Each row below holds a small network's activations on one input, seen along a few directions.
Each table varies a few parts of the input and shows all the possible inputs, shuffled.
Descriptions start from the smaller parts, as in this example, which fits no table here: ring(5) and (point or ring(9) or (values(3) and line(4))).
Shared parts are said once, and a part with two or three values counts as separate values.
In the rows, zero is written as 128.

Other details of the inputs shift rows strongly along two fixed directions, in all tables alike. That doesn't count.

Rows:
R1: [101 121 117  92 103 125 145 162 121 130  83 116]
R2: [ 76 148 142 131 118 155 148 161 105 127  90 101]
R3: [160 108 130  98  59  58 188 112 118 176 138 160]
R4: [ 94 106 133 159 124 127 149 140 105 159 103  97]
R5: [106 110 128 175 108 185  61  88 129  67  99 133]
R6: [ 75 155 141 134 120 137 147 162 103 131  94 110]
R7: [137 116 132 144 140 168  65 106 147 105 137 127]
R8: [141 122 144 148 109 155  80  88 140  82 126 156]
R9: [122 160 131 121 129  93 181 156 130 158 141 106]
R10: [138 114 121 162 145 148  65  99 125 111 132 133]
R11: [164 123 164 133  69  63 184 106 109 179 136 152]
R12: [ 54 110  99 117  84 171 107 169 134 133  72  70]
R13: [ 84 101 106 111 111 127 151 156 135 157 113 104]
R14: [147 161 142 115 107  84 161 165 125 142 114 113]
R15: [ 91 117 142 145 119 130 150 149 124 159 112  97]
R16: [ 77 135 107  92 110 146 156 167 113 128  95 114]
R17: [ 79 123 125 152 167 200  81 106 153  82 134 120]
R18: [114 111  95 105 165 165 104 106 156  97 156 151]
R19: [175 143 125 120 176 123 134  99 165 112 183 153]
R20: [117 133  96 101 154 157  89 116 141  81 146 168]
R21: [153 128 142 129 148 154  81 107 133  87 140 150]
R22: [ 89 132 127 144 111 134 154 163 153 147 110  76]
R23: [220 158 133 100 170 101 143 103 145 110 191 183]
R24: [187 123 104  83 175  88 134  95 135 133 206 195]
R25: [198 138 136 128 178  93 127  87  99 121 172 194]
R26: [148 108 111 109 103 144  83  89 150  78 136 172]
R27: [158 126 128 142 179 116 116  87 112 123 174 163]
R28: [129 110 138 144 124  99 166 138  92 177 127 111]
R29: [220 128 155 110 164  92 121  93 126 119 166 191]
R30: [148 130 120 142 140 160  76 111 180  96 136 118]
R31: [130 153 133 114 128 105 189 154 131 159 140 102]
R32: [ 63 125 133 156 102 169 116 159  97 114  57  75]
R33: [220 117 117  70 151  89 121 100 129 117 177 198]
R34: [154 117 134 146 156 147  88  97 120  92 122 150]
R35: [109 124 145 138 107 128 133 149 122 158  91  95]
R36: [113 115 134 150 107 129 131 144  98 158  90  91]
R37: [137 110 132 145 156 155  89 101 145 113 168 139]
R38: [ 69 123 101  99 117 146 160 160 121 145 114 100]
R39: [ 69 111 100 118 103 126 138 164 128 154 114  99]
R40: [171 135 152 120 113  61 160 142 103 190 134 133]
R41: [141 127 129 145 172 155 104  95 118  92 132 159]
R42: [143 146 150 116 141  70 189 140  97 181 154 138]
R43: [ 86 170 128 128 114 133 155 172 130 122  99  96]
R44: [154 154 144 109 106  96 168 164 125 142 112 108]
R45: [165 129 139 122 176 129 123  93 131 122 186 163]
R46: [ 92 101 125 187  95 186  67  73 138  82 112 129]
R47: [133 152 120 131 161 171 102 115 167  71 138 140]
R48: [136 125 128 153 149 149  73 104 116  87 123 143]
R49: [180 150 140 116 108  57 167 152 130 180 139 118]
R50: [162 143 136 123 121  59 184 152 133 181 159 120]
R51: [ 52 142 140 148  97 162 108 170 113 112  64  80]
R52: [166 142 130 125 148 144  95 115 166  80 138 141]
R53: [155 107 116  86 116  71 186 148 114 190 155 138]
R54: [116 147 141 137  65 122 148 146 139 122  88 101]
R55: [165 121 118  85 105  56 163 149 112 189 135 141]
R56: [101 126 121 168  85 183  73  86 185  70 127 117]
R57: [ 92 134 126 140 106 137 152 166 147 147 118  73]
R58: [122 141 130 130  96 125 141 163 143 151 104  77]
R59: [213 124 115  77 153  78 113 102 129 116 179 203]
R60: [ 86 125 138 149 115 121 139 153 117 159 120  98]
R61: [ 89 115 129 162 120 119 139 144  99 160 110  97]
R62: [122 127 139 133 138 105 179 136  86 168 127 115]
R63: [130 115 125 151 179 155 106  88 126 105 150 145]
R64: [130 128 126 146 164 167  96 100 114  88 133 149]
R65: [159 149 159 106 138  79 197 143  95 166 127 153]
R66: [106 104 119 171 143 188  54 102 139  94 104 111]
R67: [ 98  99  93 123 131 190  51 114 170  87 115 121]
R68: [ 74 133 109  95 115 143 159 165 119 128  86 118]
Each input here is: line(4) and (values(2) or (values(3) and ring(5))).
Question: Changing only the line(4) part turns R46 into R56. The same change can be made to R34. Which row results?
Answer: R52
Question: A walk changes only the ring(5) part. It starts at R66 and steps to R4. List the rest of the walk in order.
Answer: R63, R41, R34

Rows:
R69: [125 131 155 152 113  78 199 153  74 189 105 100]
R70: [ 80 130  98 143 176 203  76 123 159  69 141 112]
R71: [ 43 114 124 160  87 143 149 160  93 157  59  75]
R72: [217 113 137 120 136  89 106  70 117 124 182 204]
R73: [ 75 126 108 139 171 210  81 126 162  73 139 111]
R74: [ 30 134 148 177  93 152 150 174  88 150  62  57]
R75: [111 136 101 124 140 176  85 122 171  68 128 128]
R76: [102 144 109 135 163 199  63 128 172  72 132 112]
R77: [196 107 132 142 106 105  84  78 168 123 172 153]
R78: [151 145 137  92 144  62 212 180  96 196 138 117]
R79: [ 35 146 116 119  81 159 148 209 134 131  46  52]
R80: [162 163 137  97 124  56 223 165 110 188 134 121]
R81: [181 136 161 127  86  39 206 140  86 187 109 132]
R82: [148 133 121  68 106  69 193 170 107 182 120 128]
R83: [149 130 123  72 134  55 202 166  99 198 134 135]
R84: [153 116 144 154 124 150  85  87 145  89 130 148]
R85: [113 146 157 156  90  91 187 154  89 177  82  83]
R86: [211 110 136 128 164  85 112  67 113 136 192 210]
R87: [105 102 115 154 118 194  41 100 138  77 107 125]
R88: [114 128 138 178 144 189  48 100 145  79 114 111]
R89: [222 139 159 145 160  88 113  69 124 124 187 187]
R90: [ 43 132 103 122  55 150 141 193 169 144  80  47]
R91: [197 145 131 105 175 118 130  98 158 114 191 174]
R92: [ 42 167 129 127  94 142 172 198 123 149  76  61]
R93: [ 85 111 129 184 158 207  44 108 133  76 114 103]
R94: [ 33 113 127 158  87 154 133 171  94 158  47  65]
R95: [ 81  97 116 168 139 202  58  90 141  85 116 129]
R96: [197 123 112  82 184  89 125  90 138 125 208 204]
R97: [174 116 156 109  82  54 203 134  82 199 118 145]
R98: [181 133 121  98 153 126 119 105 166  97 169 172]
R99: [202 121 102  80 160 105 121  90 147 109 191 191]
R100: [120 126 126  80 121  77 210 164 106 190 125 125]
R101: [229 120 149 132 146  93  95  79 131 114 164 185]
R102: [175 143 178 133 103  50 213 137  87 201 119 124]
R103: [231 128 153 131 142  79 109  70 128 115 181 201]
R104: [ 70 115  84 125 160 196  73 117 159  75 130 121]
R105: [140 112 144 167 161 158  95  88 127 105 149 141]
R106: [ 39 117 124 154  55 154 142 166  96 144  43  62]
R107: [110 140 121  79  91  85 191 174 108 169 112 119]
R108: [133 116 103  95 142 161  99 108 160  90 152 154]
R109: [ 89 139 104 128 136 194  65 126 176  54 127 129]
R110: [ 83 136 107 137 174 192  76 125 155  74 152 122]
Question: Changing only one part turns R106 into R99. The same change can be made to R102. Which row results?
Answer: R91
Question: Changing only one part turns R107 into R72. The same change can be made to R100. Which row results?
Answer: R95
Question: Describe the family of inputs behind these rows.
Answer: values(2) and (point or (values(4) and ring(5)))
Question: Change only the values(4) part in R110. List by row number the other rows that result.
Answer: R70, R73, R78
Question: A walk changes only the ring(5) part. It starts at R82 and steps to R83. List the rest of the walk in order.
Answer: R78, R76, R79
Question: Change only the values(2) part in R69. List by row number the other rows that result.
Answer: R70
Question: Change only the values(2) part in R108. List by row number the other rows that result.
Answer: R97

Rows:
R111: [158 129 141 130 116 130 108 100 122  96 124 169]
R112: [147 116 143 105  60  69 179 158  94 177  83 121]
R113: [112 114 138 126  88  91 180 140  73 175  85 126]
R114: [157 127 102 107 137 134 108 114 188 114 174 144]
R115: [ 14 125 101 108 103 168 164 188 106 139  62  76]
R116: [142  95 127 158 144 123 102  89 105 144 149 147]
R117: [141 124 151 173 168 136  94  90 104 118 143 147]
R118: [194 155 169 170 159 130 107  89 131 111 152 140]
R119: [ 86 122  99 139 125 173  92 127 192 118 158  93]
R120: [154 102 137 163 109 126  93  88 163 131 165 129]
R121: [ 89  89 112 163 124 170  79  96 120 105 114 125]
R122: [153 120  97  81 137 138  97 123 161  97 149 161]
R123: [122 105  92 108 166 143 116 111 133 120 167 150]
R124: [ 70 101 125 127  48 130 131 164 107 155  55  78]
R125: [ 13 118 101 133 117 156 164 189 103 172  82  57]
R126: [134 152 170 154 115  84 192 161  58 182  92 107]
R127: [137 119 133 134 126 143  97  86 114  92 129 164]
R128: [ 25 145 135 144 143 153 165 191  97 150  80  59]
R129: [144 122 152 131  54  64 191 155 116 197 102 103]
R130: [217 115 176 126 140   5 226 117  55 239 156 165]
R131: [180 132 144 144 107 120 105 101 155 106 137 143]
R132: [143 113 121 127 203 132 126 107 129 134 175 155]
R133: [103 142 100  99 135 179  75 135 166  66 117 137]
R134: [140 108  90  79 133 138  92 122 156 111 154 151]
R135: [146 170 146 140 183 150 126 130 153 101 151 113]
R136: [ 90 145 107 106 136 180 100 139 152  72 117 138]
R137: [156 150 111 109 139 138 109 125 183  93 157 135]
R138: [208 145 156 157 134 101 109  92 151 106 161 151]
R139: [ 45 136 129 145  54 164 113 168 117 112  28  74]
R140: [130 163 120 137 156 158  96 130 187  76 147 110]
R141: [214 148 142  44 139  11 246 141  82 196 175 192]
R142: [133 150 130 133 197 158 112 129 123  92 156 137]
Question: Describe the family of inputs behind these rows.
Answer: values(2) and (line(5) or line(11))
Question: Changing only the values(2) part turns R137 into R131. The same change can be made to R132. Which row results?
Answer: R130
Question: Change only the values(2) part in R123. List by row number the other rows that result.
Answer: R121
